A small network was shown many inputs. Here are its activations along a few directions, one row for each input.
Each table varies a few parts of the input and shows all the possible inputs, shuffled.
Descriptions start from the smaller parts, as in this example, which fits no table here: one of 5 places around a ring, together with either a single point or one of 9 places around a ring or (one of 3 separate values, together with one of 6 places along a line).
Shared parts are said once, and a part with two or three values counts as separate values.
In the rows, 128 means zero.

Other details of the inputs vary at random and push rows far along two fixed directions, the same in every table; ignore that.
These rows show it; all are for the same input, with only those details redrawn:
[108 142 127 126 127 116 116 139 140  90 128 140 135 136]
[107 143 127 125 127 115 114 139 141  91 129 140 136 136]
[126  95 200 146 187 175 190 164  56 137  99 199  92 104]
[179  44 126 122  84 141  58 120 130 132  86  81 129 120]
[109 140 129 125 128 117 114 139 139  93 127 141 135 136]

Rows:
row 1: [115 149 142 117 124 113 147 128 145 126 136 113 134 163]
row 2: [124 114 205 147 177 165 199 149  66 169  97 192  74 105]
row 3: [126 107 184 146 186 165 212 137  55 172 124 173  76  89]
row 4: [125 111 182 155 175 176 210 137  68 181 107 198  82  97]
row 5: [116 140 114 139 138 102 118 122 131 102 144 133 134 125]
row 6: [116 159 109 130 138 108 139 116 135 123 147 107 124 142]
row 7: [108 145 112 125 135 120 124 129 139 116 154 123 136 110]
row 8: [107 143 147 115 116 112 152 130 145 129 143 124 127 141]
row 9: [124 150 109 130 154 110 118 130 139 108 150 124 134 135]
row 10: [125  97 192 153 172 168 224 139  74 183 112 195  94 109]
row 11: [124 164 128 117 141 112 120 131 146 109 128 127 131 144]
row 12: [126 164 102 129 128 117 139 114 151 128 146 127 125 145]
row 13: [115 148 118 126 124 124 163 116 145 135 147 120 142 156]
row 14: [131 105 184 149 208 182 200 153  49 158 118 176  93 103]
row 15: [123 157 110 127 156 103 124 119 137 113 145 122 134 136]
row 16: [124 147 148 123 135 105 146 132 144 125 139 127 124 162]
row 17: [ 98 144 101 130 121 131 114 131 156 114 136 146 147 125]
row 18: [111 161  99 124 129 141 127 126 150 115 146 124 148 139]
row 19: [128 140 128 133 149  94 154 124 137 128 153 121 126 150]
row 20: [105 152 105 133 119 129 116 124 157 122 137 145 143 120]
row 21: [111 137 125 126 127  99 155 121 143 131 159 116 130 129]
row 22: [102 137 107 135 138 111 111 135 145 109 140 135 141 120]
row 23: [172  39 100 115  90 147  60 113 130 146 111  61 130 101]
row 24: [122 126 132 140 132  88 150 114 127 125 147 129 125 141]
row 25: [116 156 106 133 122 114 127 109 145 110 139 139 144 128]
row 26: [136 164 140 123 100 112 149 161  92 148 132 153 148 153]
row 27: [135 184 122 124  94 117 131 156  93 138 130 148 140 144]
row 28: [116 152 121 115 140 119 113 149 152  95 134 130 137 146]
row 29: [115 150 113 136 140  95 124 113 131 105 141 130 135 126]
row 30: [127 146 117 130 129 111 154 117 152 133 152 127 136 155]
row 31: [204  88 111 111  52 140  54 133  91 167  89  84 152 121]
row 32: [108 156 114 140 130  95 129 116 145 125 142 126 121 125]
row 33: [114 166 102 119 131 134 133 115 147 121 139 123 148 138]
row 34: [109 158 134 124 127 114 119 129 146 118 118 140 130 127]
row 35: [104 152 105 119 118 139 126 125 151 121 152 132 143 116]
row 36: [108 151 121 112 134 132 119 148 146  99 131 122 141 146]
row 37: [109 151 114 121 137 113 130 116 137 120 149 121 136 111]
row 38: [111 139 125 139 125  85 139 118 150 130 147 122 135 136]
row 39: [101 144 129 124 128 123 111 146 149 107 122 143 136 128]
row 40: [109 150 132 114 121 131 123 141 146 112 137 129 131 118]
row 41: [107 153 134 127 126 121 113 138 149 115 123 142 131 126]
row 42: [118 162 131 115 136 128 130 132 140 112 123 119 133 141]
row 43: [108 146 113 139 137 108 113 128 144 115 141 134 136 116]
row 44: [200  50  95 122  83 155  54 105 145 156 103  66 134 121]
row 45: [119 141 103 125 155 112 114 136 139 102 148 123 139 138]
row 46: [115 158 107 138 116 110 138 106 143 119 144 137 126 136]
row 47: [124  91 178 153 185 187 198 152  56 148 111 206 100  97]
row 48: [180  47  90 116  81 168  61 112 140 149 100  60 144 126]
row 49: [118 144 127 132 141 103 160 122 135 127 152 111 134 150]
row 50: [106 141 121 120 114 122 163 115 148 139 154 128 135 134]
row 51: [114 160 109 125 148 112 128 118 135 114 144 112 141 135]
row 52: [102 142 127 109 123 132 121 148 146 105 137 131 136 121]
row 53: [192  10 213 145 133 181 156 132  64 208  64 130  83  98]
row 54: [123 159 128 121 139 119 116 142 150 102 134 129 131 143]
row 55: [114 159 127 117 133 132 123 141 145 106 130 122 135 143]
row 56: [192  35 118 134  69 131  93  89 136 168 106  73 130 127]
row 57: [133 134 174 136 167 145 177 142  95 147 117 160  87 134]
row 58: [186  44 151 130  81 126  92 105 126 157  95  78 119 133]
row 59: [112 152 132 131 126 113 116 132 140  96 131 139 131 134]
row 60: [134 100 173 143 198 194 197 162  65 154 116 195 100 107]
row 61: [183  52 103 112  74 158  73  92 137 166 101  66 135  98]
row 62: [200  63 121 114  63 165  53 152  75 167  90 100 154 120]
row 63: [126 157 110 133 146  99 134 117 137 121 148 117 117 142]
row 64: [117 152 140 134 124 109 140 123 130 115 128 140 110 140]
row 65: [115 157 132 127 127 107 122 123 137 101 125 138 131 135]
row 66: [181  54 110 134  93 127  60  99 135 158  95  68 130 101]
row 67: [132 104 188 161 191 149 208 133  46 159 118 185  75 102]
row 68: [172  40  95 110  72 167  62 109 140 154 108  68 138 104]
row 69: [132 180 118 118  96 125 108 164  97 124 136 152 161 139]
row 70: [107 143 127 125 127 115 114 139 141  91 129 140 136 136]
row 71: [127 163 101 124 135 120 126 116 153 118 142 129 144 137]
row 72: [180  42  95 118  97 146  55 114 131 143 105  49 139 123]
row 73: [197  12 177 148 136 206 140 118  60 210  61 138  90  72]
row 74: [110 156 132 110 123 123 127 129 143 116 131 128 132 121]
row 75: [109 134 108 136 140 104 117 130 132  95 144 134 139 128]
row 76: [114 165 101 124 122 128 142 111 147 131 143 117 131 148]
row 77: [106 158 107 121 114 128 146 111 147 134 148 128 125 123]
row 78: [114 148 104 135 119 121 119 118 147 107 143 141 143 128]
row 79: [108 158 133 115 115 119 138 127 143 124 135 124 114 129]
row 80: [115 165 129 118 125 120 136 126 141 120 129 115 119 153]
Describe the family of inputs behind these rows.
Answer: one of 5 places along a line, together with either a single point or (one of 3 separate values, together with one of 5 places around a ring)
The inputs of row 44 and row 12 match in every part but the place on the line of 5. If row 78 is changed in the same way as row 44 into row 12, which row does it become?
Answer: row 46
The inputs of row 79 and row 40 match in every part but the place on the line of 5. If row 80 is changed in the same way as row 79 into row 40, which row does it become?
Answer: row 55
Start at row 33 and move only the place on the ring of 5, one step at a time. The first step leads to row 71. Which rows follow, in order?
Answer: row 25, row 73, row 61
Change only the place on the ring of 5 in row 21. List by row number the other rows that result.
Answer: row 19, row 24, row 38, row 49
Start at row 13 and move only the place on the line of 5, one step at a time. The first step leads to row 76. Which rows follow, in order?
Answer: row 33, row 18, row 48
